A small network was shown many inputs. Here are its activations along a few directions, one row for each input.
In each table, some parts of the input vary, and every possible input appears once, in random order.
Descriptions start from the smaller parts, as in this example, which fits no table here: one of 6 places along a line, together with either a single point or one of 11 places along a line or (one of 2 separate values, together with one of 8 places around a ring).
Shared parts are said once, and a part with two or three values counts as separate values.

Other details of the inputs shift rows strongly along two fixed directions, in all tables alike. That doesn't count.

A family of inputs:
x1: 63, -91, -201, 147, -148, -1, -83, 262, 15, 19, 125, 225
x2: 82, 111, 64, 184, -238, 243, -109, 361, 184, -22, 366, 98
x3: 51, -340, -23, -327, 570, -50, 304, -328, -463, -324, -612, -329
x4: -171, 231, 250, -213, -157, 20, 133, -273, 150, 281, 59, -138
x5: 184, -472, -321, 13, 171, -360, 274, 205, 16, -486, -64, 439
x6: -295, 362, 403, -163, -17, 170, -24, -502, -40, 501, -195, -552
x7: -87, 539, 252, 125, -592, 31, -310, 34, 414, 452, 425, 127
x8: -129, 348, 139, -174, -103, 78, -1, -207, 166, 253, 181, -158
x9: -5, 548, 35, 75, -437, 12, -224, 67, 417, 210, 559, 239
x10: 52, 65, -22, 358, -354, 102, -161, 576, 338, -55, 544, 333
x11: -126, 421, 153, -64, -44, 82, -167, -397, -23, 223, 57, -292
x12: -95, 587, 163, 32, -239, 150, -307, -230, 166, 372, 251, -208
x13: -39, 166, 109, 211, -176, 586, -44, -146, -139, 306, 151, -303
x14: 30, -380, -53, -187, 555, -18, 383, -363, -419, -378, -510, -255
x15: -23, -1, -95, -268, 53, -395, 122, -43, 207, -114, 55, 235
x16: -21, 286, 63, -57, -382, -222, -92, 0, 332, 123, 287, 307
x17: 12, 127, -34, 344, -350, 187, -313, 386, 143, 269, 315, 131
x18: 262, -592, -447, -17, 176, -510, 345, 353, 120, -634, -46, 685
x19: 114, 4, -66, 242, -306, -4, -171, 640, 351, -147, 472, 398
x20: 3, 106, 154, 138, -12, 225, -191, 194, -27, 108, 5, -203
x21: 78, -178, -183, 114, -58, -137, -137, 317, 33, -64, 16, 246
x22: -140, 115, 334, -47, 323, 540, -59, -434, -502, 209, -372, -821
x23: 59, 83, 101, 281, -180, 169, -217, 433, 207, 17, 295, 81
x24: -240, 367, 230, -151, 50, 124, -90, -449, -61, 382, -38, -488
x25: 135, -436, -186, 91, 292, -352, 138, 264, 35, -453, -165, 309
x26: -9, -414, 7, -112, 587, -40, 278, -352, -434, -330, -532, -331
x27: -157, 8, 98, -298, 69, -295, 204, -287, 43, 52, -176, -41
x28: -64, 335, -61, 21, -395, -265, -197, 328, 537, 169, 536, 390
x29: 26, 222, 88, 280, -311, 229, -374, 480, 185, 253, 290, 63
x30: 12, -315, -109, -285, 493, -1, 257, -424, -541, -173, -637, -333
x31: -128, 88, 344, 3, 301, 546, 10, -388, -438, 129, -286, -778
x32: 72, -431, -215, -16, 315, -227, 261, -33, -197, -378, -251, 122
x33: -94, 436, 231, 63, -501, 28, -266, -59, 338, 361, 354, 98
x34: -168, -18, 182, 103, 253, 500, 4, -559, -539, 252, -340, -724
x35: -24, 209, 107, 123, -216, 500, -163, 10, -96, 348, 135, -243
x36: 96, -96, -80, 43, -39, -77, -66, 402, 105, -183, 106, 211
x37: -56, 170, 52, 322, -310, 414, -201, 145, 16, 270, 340, -78
x38: 136, 118, -80, 190, -416, 106, -229, 625, 362, 47, 467, 398
x39: 105, -185, -233, 162, -111, -47, 51, 222, 53, -140, 158, 309
x40: 47, -470, -212, -243, 506, -151, 346, -367, -483, -265, -602, -149
x41: 42, -136, 6, 26, 153, 196, 183, -53, -141, -161, -54, -119
x42: 86, -451, -229, 30, 364, -262, 167, -79, -255, -270, -404, 64
x43: 141, 204, 8, 241, -489, 201, -262, 689, 431, 72, 601, 333
x44: -195, 422, 167, -57, -72, 39, -169, -195, 154, 357, 116, -268
x45: -4, -109, -93, -13, 78, 60, -40, 1, -218, 27, -168, -88
x46: 104, 182, 63, 243, -430, 307, -172, 556, 344, 34, 576, 214
x47: 91, 38, -233, -169, -28, -571, 16, 63, 269, -289, 126, 518
x48: -70, 457, 300, -103, -321, 230, -44, -382, 127, 391, 172, -179
x49: 124, -514, -323, 2, 253, -403, 115, 124, -128, -330, -306, 324
x50: 38, 17, -23, -389, 325, -208, 270, -539, -142, -145, -301, -107
x51: 249, -631, -453, -89, 255, -778, 83, 563, 135, -657, -229, 756
x52: 276, -631, -533, -111, 197, -600, 288, 333, 32, -550, -176, 697
x53: -146, 188, 157, -167, -177, -125, 88, -138, 220, 215, 124, 22
x54: -377, 291, 499, -271, 181, 306, 119, -860, -370, 509, -426, -901
x55: 166, -469, -290, -215, 335, -413, 212, 146, -129, -481, -357, 308
x56: 82, -444, -236, -217, 424, -354, 183, 28, -259, -404, -491, 122
x57: 137, -485, -293, 138, 185, -395, 148, 275, 53, -458, -80, 451
x58: -47, -136, 70, 123, 257, 226, 82, -218, -280, -26, -242, -320
x59: -186, 457, 416, -192, -96, 327, 56, -740, -160, 411, -95, -530
x60: -59, 114, 84, 148, -17, 321, -236, -35, -216, 299, -109, -316
Description of these inputs: one of 5 places along a line, together with either one of 4 separate values or one of 8 places around a ring.
Changing only the place on the line of 5 turns x35 into x60. The same change can be made to x8. Which row results?
Answer: x44
List by row number the other rows that have the place on the line of 5 in common with x2.
Answer: x3, x5, x9, x14, x15, x30, x39, x40, x53, x55, x59
Change only the choice among 4 separate values in x50. List by row number the other rows that result.
Answer: x4, x8, x48
List by row number the other rows that have the place on the line of 5 in common with x57.
Answer: x11, x21, x22, x24, x26, x31, x33, x34, x49, x51, x54
Change only the place on the ring of 8 in x23. List by row number the other rows that result.
Answer: x17, x20, x25, x29, x42, x58, x60

A family of inputs:
x61: 88, 124, 13, -19, -160, -59, 29, 186, 290, -151, 316, 239
x62: 90, 66, -174, 275, -412, -22, -191, 389, 281, 91, 416, 434
x63: 111, -285, -117, -134, 164, -334, 125, 267, 117, -365, -80, 302
x64: -26, -125, 89, -78, 79, -26, 188, -38, -17, -72, -85, -36
x65: 173, -287, -305, 68, 18, -370, -55, 492, 132, -318, 19, 484
x66: -7, -74, 38, -87, 15, -48, 137, 60, 78, -99, 1, 57
x67: 121, -333, -262, -210, 320, -386, 347, -241, -94, -432, -232, 241
x68: -110, 73, 106, 102, 60, 402, -109, -260, -369, 304, -185, -485
x69: -16, -116, 34, -129, 445, 144, 76, -345, -457, -79, -481, -460
x70: -167, 701, 231, 4, -445, 84, -371, -105, 334, 506, 437, -66
x71: 232, -174, -273, 0, -250, -541, 75, 701, 572, -451, 446, 883
x72: -109, 294, 301, 114, -73, 537, -239, -10, -105, 343, 72, -480
x73: -87, -219, 151, -111, 447, 134, 105, -263, -403, -44, -522, -496
x74: 20, -29, -95, 6, 60, 77, 66, -228, -185, 4, -86, -73
x75: 98, -410, -326, -40, 168, -371, 199, 16, -88, -283, -238, 337
x76: -69, 318, 118, 201, -165, 507, -254, -131, -150, 374, 142, -356
x77: 58, -441, -140, -177, 274, -379, 396, -166, -109, -353, -332, 195
x78: -62, -137, -60, -276, 156, -623, 88, -171, 51, -21, -336, 126
x79: 125, 124, -72, 196, -248, -67, -258, 616, 402, -141, 459, 376
x80: -30, 71, 161, -111, 156, 155, 49, -102, -70, -44, -85, -270
x81: -115, 134, 138, 59, -78, 352, 49, -319, -163, 295, -1, -324
x82: -17, 105, 137, -124, 185, 122, 31, -98, -49, -110, -48, -223
x83: -131, 271, 249, 84, -237, 435, -10, -198, -5, 346, 182, -309
x84: 50, -393, -93, -229, 390, -337, 255, 38, -98, -378, -364, 84
x85: 90, -279, -124, -226, 193, -335, 280, 60, 47, -365, -161, 265
x86: 10, 285, -102, 58, -567, -518, -349, 550, 717, 160, 550, 716
x87: -27, -233, -35, -63, 360, 15, 65, -142, -364, -89, -449, -271
x88: -89, 17, 187, 40, 135, 271, -85, -16, -166, 129, -146, -384
x89: 120, -306, -186, -271, 342, -398, 381, -231, -43, -488, -237, 238
x90: -87, 125, 117, 78, 38, 435, -134, -289, -365, 300, -149, -493
x91: -90, 231, 130, 255, -380, 372, -95, 5, 76, 378, 321, -73
x92: -6, -52, 43, -198, 222, 37, 271, -400, -186, -110, -209, -183
x93: 142, -381, -343, -151, 333, -405, 242, -154, -151, -447, -279, 264
x94: -101, 58, 179, 155, 82, 400, -149, -105, -306, 249, -208, -473
x95: -211, 434, 234, -59, -263, -2, -255, -153, 188, 496, 109, -186
x96: 119, 105, -131, 213, -191, -16, -264, 473, 210, -82, 328, 279
x97: 65, 204, -58, 293, -557, 89, -155, 398, 406, 170, 620, 438
x98: -21, -138, -83, 116, -4, 47, 44, -113, -161, 82, -121, -7
x99: -16, 254, 67, 130, -254, 293, -33, -95, 79, 219, 298, -44
x100: 97, 56, -166, 168, -149, -14, -186, 252, 106, -46, 247, 221
x101: -119, 2, 128, 156, 60, 363, -109, -243, -346, 290, -192, -443
x102: -9, -106, 82, 20, 16, -12, 17, 166, 61, -50, 11, 4
x103: -84, 358, 233, 131, -359, 448, -75, -107, 90, 354, 334, -198
x104: -58, -50, -52, -411, 286, -559, 111, -400, -58, -94, -409, 0
x105: 57, 158, 32, 183, -210, 105, -248, 452, 270, 20, 331, 153
Describe the family of inputs behind these rows.
Answer: one of 5 places along a line, together with either a single point or one of 8 places around a ring
Changing only the place on the line of 5 turns x63 into x82. The same change can be made to x85. Which row results?
Answer: x61
Changing only the place on the line of 5 turns x99 into x91. The same change can be made to x74. Which row results?
Answer: x98
A walk changes only the place on the line of 5. It starts at x77 and steps to x83. List the rest of the walk in order.
Answer: x103, x92, x89
Change only the place on the ring of 8 in x84. List by row number the other rows that result.
Answer: x66, x68, x75, x81, x83, x87, x88
